A small network was shown many inputs. Here are its activations along a few directions, one row for each input.
In each table, some parts of the input vary, and every possible input appears once, in random order.
A made-up example of a description, with smaller parts first: values(2) and (point or line(9) or (ring(5) and line(6))).
Shared parts are said once, and a part with two or three values counts as separate values.
(in the rows, 128 means zero)

A family of inputs:
x1: [123 143 138 124 136 110 134 112 126 151 135 136]
x2: [123 114 126 139 128 115 126 139 142 138 154 140]
x3: [160 107 130 122 134 114 127 133 128 137 113 131]
x4: [125 161  98 144 104 236  95 139 131  56  85 124]
x5: [122 138 117 122 132 100 131 111 108 149 132  96]
x6: [154  98 127 122 128 119 130 153 133 122 133 137]
x7: [126 121 149 130 138 115 136 123 128 139 136 142]
x8: [ 99 164 117 142 104 225 112 126 130  52  91 135]
x9: [156  95 113 126 122 120 128 165 138 122 146 136]
x10: [118 147 123 124 130 106 131 108 116 158 133 111]
x11: [124 136 144 129 132 112 131 124 130 144 140 145]
x12: [157 113 105 111 125 110 124 134 111 139 121  96]
x13: [160 110 116 117 126 113 129 134 117 141 115 108]
x14: [117 120 145 133 136 111 130 125 140 134 141 144]
x15: [ 77 187 119 147 111 225 107 111 139  74  97 136]
x16: [131 102 148 129 129 112 140 140 137 120 136 143]
x17: [114 130 138 130 138 110 123 128 142 141 148 141]
x18: [135 119 124 117 125 105 140 127 103 137 127  98]
x19: [124 136 126 122 133 109 140 109 109 151 130 114]
x20: [138 111 147 123 140 111 134 118 132 132 121 134]
x21: [140 104 151 123 134 116 137 130 129 125 130 143]
x22: [ 73 203 107 143 106 225 107 114 137  85 106 139]
x23: [124 132 143 128 139 108 138 110 124 146 128 136]
x24: [135 115 136 120 131 109 144 120 120 136 122 112]
x25: [159  98 138 119 136 118 126 142 136 127 122 139]
x26: [118 126 117 139 129 113 122 143 143 147 157 139]
x27: [116 152 113 122 130  97 126 113 109 156 136  95]
x28: [135 100 130 136 127 116 135 151 146 124 149 137]
- Changing only one part turns x3 into x1. The same change can be made to x12. Which row results? => x27
- Describe the family of inputs behind these rows. => line(4) and (point or line(6))
- A walk changes only the line(6) part. It starts at x5 and steps to x19. List the rest of the walk in order. => x23, x7, x14, x2

A family of inputs:
x29: [125 125 135 131 131 133 133 102 107 140  91 106]
x30: [118 130 139 146 133 132 143 106 119 142  99 117]
x31: [136 144 134 109 130 116 130 104  92 118  95 119]
x32: [120 115 128 133 119 145 139 145 151 106 152 123]
x33: [153 114 104 135 135 147 107 148 131 133 115 132]
x34: [156  91 139 112 151  29 155 121 119 197 168 115]
x35: [ 98 154 169 130 140 121 126  97 129 123 129 152]
x36: [114 153 158 131 131 129 140 104 133 134 114 127]
x37: [135 146 103 136 136 137 109 121 113 153 119 114]
x38: [147 127 114 145 128 146 109 142 155 129 127 137]
x39: [118 141 110 110 110 118 131 129  86 117 127  99]
x40: [124 136 129 131 129 141 108 139 159 123 149 175]
x41: [141 102 146 132 118 133 122 134 133 115  88 125]
x42: [160 125 107  98 122 140  99 144 122 119 121 136]
x43: [158 104 134 105 126 138 129 122 110 102  98 133]
x44: [171  61 149 105 146  38 143 143 143 175 171 132]
x45: [144 130 123 138 129 154 121 145 149 136 136 148]
x46: [135 111 148 132 133 149 149 127 144 120 109 147]
x47: [109 137 108 146 127 131 145 123 115 127 139 101]
x48: [146 106 139 144 137 146 144 121 141 114 104 136]
x49: [130 153 113 139 134 142 113 113 132 153 135 120]
x50: [139 118 112 103 112 125 126 150 117  88 129 116]
x51: [100 166 134 131 124 128 107 117 134 148 148 159]
x52: [141 160 101 101 122 125 106 121 113 140 116 118]
x53: [121 164 123 130 130 140 118 119 144 154 139 126]
x54: [132 106 111 137 121 137 134 153 127 104 128 112]
x55: [124 104 113 143 120 141 141 151 130 111 135 121]
x56: [ 79 154 131 135 124 117 139 126 119 117 154 142]
x57: [113 114 168 135 128 133 131 130 135 112 120 174]
x58: [ 98 147 127 131 125 132 142 124 132 127 151 102]
x59: [100 122 136 131 124 130 129 147 148  96 156 152]
x60: [112 135 112 133 121 125 127 126 115 125 130  83]
- Changing only one part turns x48 into x30. The same change can be made to x45. Which row results? => x53
- Describe the family of inputs behind these rows. => values(2) and (point or (values(3) and line(5)))
- Which other rows does x54 become when the line(5) part takes its other values? List them by row number. => x32, x50, x55, x59
- Which other rows does x50 become when the values(3) part takes its other values? List them by row number. => x42, x43
- Which other rows does x57 become when the values(2) part takes its other values? List them by row number. => x35
- Which other rows does x29 become when the values(2) part takes its other values? List them by row number. => x41

A family of inputs:
x61: [151 109 101 155 127 131 115 162 141 143 163 170]
x62: [170 117 133  90 125 118 119 114 124 140  97 119]
x63: [136  96 151 124 151 116 153 141 157 108 138 141]
x64: [108 139 152 126 128 103 159  97 131 149 138 109]
x65: [111 175 100 144 102 227 110 121 112  61  65 118]
x66: [171 131  82 128 115 130 114 154 121 148 140 101]
x67: [125 103 121 135 135 111 122 175 133 120 157 155]
x68: [155 111 158  98 140 118 114 131 162 125 130 168]
x69: [163 107 137 129 142 112 126 117 114 137  88 107]
x70: [ 99 154 126 160 104 233 107 128 149  56 103 172]
x71: [120 160 102 141 128 119 121 125 121 180 171 123]
x72: [ 93 142 117 134 128  99 122 130 101 156 164 123]
x73: [137 107 114 115 116 106 151 143 104 114 118  94]
x74: [138 112  86 112 130 106 118 150 112 128 125 100]
x75: [ 88 139 135 127 134  94 151 118 114 140 155 108]
x76: [ 63 202 118 156 108 217 109  91 115  91 107 139]
x77: [118 153 153 100 135 106 123  91 134 171 124 137]
x78: [110 137 167 127 143 107 127  98 133 170 124 111]
x79: [156 103 137 119 124 112 148 124 112 125 105  94]
x80: [147  95 171 142 138 114 121 135 153 125 123 151]
x81: [127  95 127 127 135 110 156 145 146 102 155 149]
- Describe the family of inputs behind these rows. => values(3) and (point or line(6))
- Changing only the values(3) part turns x66 into x71. The same change can be made to x69. Which row results? => x78
- List by row number the other rows that have the values(3) part in common with x68. => x61, x63, x67, x70, x80, x81

A family of inputs:
x82: [123 125 121 140 123 149 114 154 147 123 139 151]
x83: [117 131 142 139 131 145 128 134 151 118 143 150]
x84: [132 117 124 126 114 143 131 141 131  93 120 128]
x85: [129 153 145 125 133 149 122  96 124 128  97 132]
x86: [122 135 113 136 120 147 107 151 132 128 147 143]
x87: [175  59 143 113 149  34 148 150 130 179 154 123]
x88: [136 128 117 127 121 144 110 136 112 102 109 114]
x89: [116 126 140 133 130 142 141 125 140 104 135 142]
x90: [179  76 131 107 145  30 145 143 116 181 167 116]
x91: [124 118 123 130 119 144 137 146 138 105 134 139]
x92: [ 97 162 140 136 133 132 117 108 133 137 134 145]
x93: [104 150 104 132 120 140 141 126 121 128 135 105]
x94: [124 139 107 139 118 144 123 144 131 124 147 140]
x95: [116 115 146 133 127 147 135 131 133 102 116 135]
x96: [105 144 147 133 134 138 137  97 124 116 120 115]
x97: [111 152 104 121 117 137 132 119 109 125 121 101]
x98: [ 96 147 144 137 130 136 141 103 125 124 125 125]
x99: [109 163 100 137 126 138 116 124 126 146 143 126]
x100: [167  65 160 109 156  35 154 134 132 180 156 137]
x101: [144 120 126 119 116 151 120 139 133 100 106 131]
x102: [156 132 111 123 119 157 110 130 119 116 106 129]
x103: [101 160 142 142 129 135 132 108 137 132 138 142]
x104: [122 148 111 119 121 142 120 118 116 122 104  97]
x105: [120 128 111 137 115 143 129 140 119 108 137 124]
x106: [136 157 103 118 122 151 114 113 111 140 101 110]
x107: [115 129 137 142 140 144 117 132 150 123 137 159]
x108: [157 124 121 125 124 156 119 136 137 107 101 136]
x109: [126 125 116 130 116 144 130 142 117 101 122 112]
x110: [116 150 153 120 126 145 126 100 122 119 104 120]
x111: [128 120 143 129 128 146 117 121 130  95  99 133]
x112: [121 121 122 142 117 146 122 153 148 119 136 143]
x113: [142 122 143 130 134 161 121 123 139 115  97 144]
x114: [105 155 104 130 126 137 119 129 126 142 144 115]
x115: [158  94 122 107 148  22 146 125 105 201 156  98]
x116: [150  92 165 113 153  27 160 111 115 198 149 122]
- Changing only one part turns x82 into x107. The same change can be made to x91. Which row results? => x89
- Describe the family of inputs behind these rows. => ring(5) and (point or line(6))
- List by row number the other rows that have the ring(5) part in common with x114. => x93, x97, x99, x104, x106, x115
- List by row number the other rows that have the ring(5) part in common with x103. => x85, x92, x96, x98, x110, x116

A family of inputs:
x117: [108 175 161 124 126 155 126  60 125 145 113 137]
x118: [ 90 158 152 130 118 201 134  85 113  87  85 108]
x119: [105 146 117 121 124 105 125  82 112 151  90  73]
x120: [119  85 163 106 151  42 127 153 163 161 188 163]
x121: [160  83  77 127 119 169 126 201 132 113 139 125]
x122: [207 132 102 124  98 121 115 109 128  94 101  97]
x123: [ 72 149 115 170 103 212 147 151 170  77 135 165]
x124: [123 100 121 136 107 155  92 199 172  63 149 159]
x125: [109 126 171 169 116 175 146 123 176  61 107 140]
x126: [147 129  63 148 107 156 114 161 109 109 126  87]
x127: [ 86 174  59 132 115 200 117 126 111 105 114  84]
x128: [ 78 186 146 135 147 104 118  82 106 175 171 134]
x129: [109 153 102 114 122 163 129  97  96  97  75  78]
x130: [207  91 150 102 137  69 101 159 123 163 114 142]
x131: [162  74 162 122 122 135 125 152 178  60 116 151]
x132: [164  75 165 107 157 105 132 121 141 137 139 202]
x133: [197  73 134  94 127 133 142 163 117 106  95 126]
x134: [ 82 122 186 152 138 115 136 129 144 128 110 157]
x135: [186 126 110 107 113  69 133 100 102 169  95 121]
x136: [ 76 150 163 146 158  93 147 126 132 179 176 194]
x137: [ 81 202 107 153  97 226  96 125 115  83 137 131]
x138: [ 87 166 102 110 167  83 147  89  95 203 150  89]
x139: [140 125 110 109 134  39 164 124  84 204 165 100]
x140: [176  73 132 135 168  44 133 155 129 203 180 109]
- Describe the family of inputs behind these rows. => line(4) and ring(6)
- Changing only the line(4) part turns x140 into x130. The same change can be made to x120. Which row results? => x132

A family of inputs:
x141: [181  77  79 115  93 138 133 195 140  81 123 110]
x142: [183  58 110 104 128  88 128 187 150 110 171 151]
x143: [ 63 201 174 121 112 182 100  86 151  93  89 173]
x144: [106 148 152 140 131 210  91 110 173  89  89 208]
x145: [ 95 114 136 146  93 221  96 168 162  40 153 199]
x146: [133 135 112  90 107 100 117  99  93 130  65  91]
x147: [129  83 104 158 102 204 120 186 135  49 136 122]
x148: [136 187  60 142 115 121 133 105  58 165 143  76]
x149: [ 34 236 116 159 117 199 106 107 130 143 148 146]
x150: [196  97 119 114 128 147 125 132  98 123  86 109]
x151: [111 177 113 119 147  73 152 133  90 203 172  86]
x152: [137 125 158  91 145  62 153  88 104 139 116 104]
x153: [137 128 117 129 126 195 114 133 164  98  58 113]
x154: [167  33 163 145 143  60 146 189 152 141 207 176]
x155: [110 151 134 148 157  43 178  99 114 218 211 114]
x156: [ 85 204  84 167 119 183 120  99  88 131 150  70]
x157: [120 101 183 119 155  33 185  83 129 170 138 129]
x158: [181  84 157 105 165  85 104 153 136 166 112 130]
x159: [163  56 167 127 169  56 141 128 159 192 129 173]
x160: [ 94 164 122 121 108 160 116  81 132  79  64  80]
- Describe the family of inputs behind these rows. => line(4) and line(5)
- Changing only the line(5) part turns x150 into x153. The same change can be made to x141. Which row results? => x147
- Which other rows does x151 become when the line(4) part takes its other values? List them by row number. => x142, x152, x158
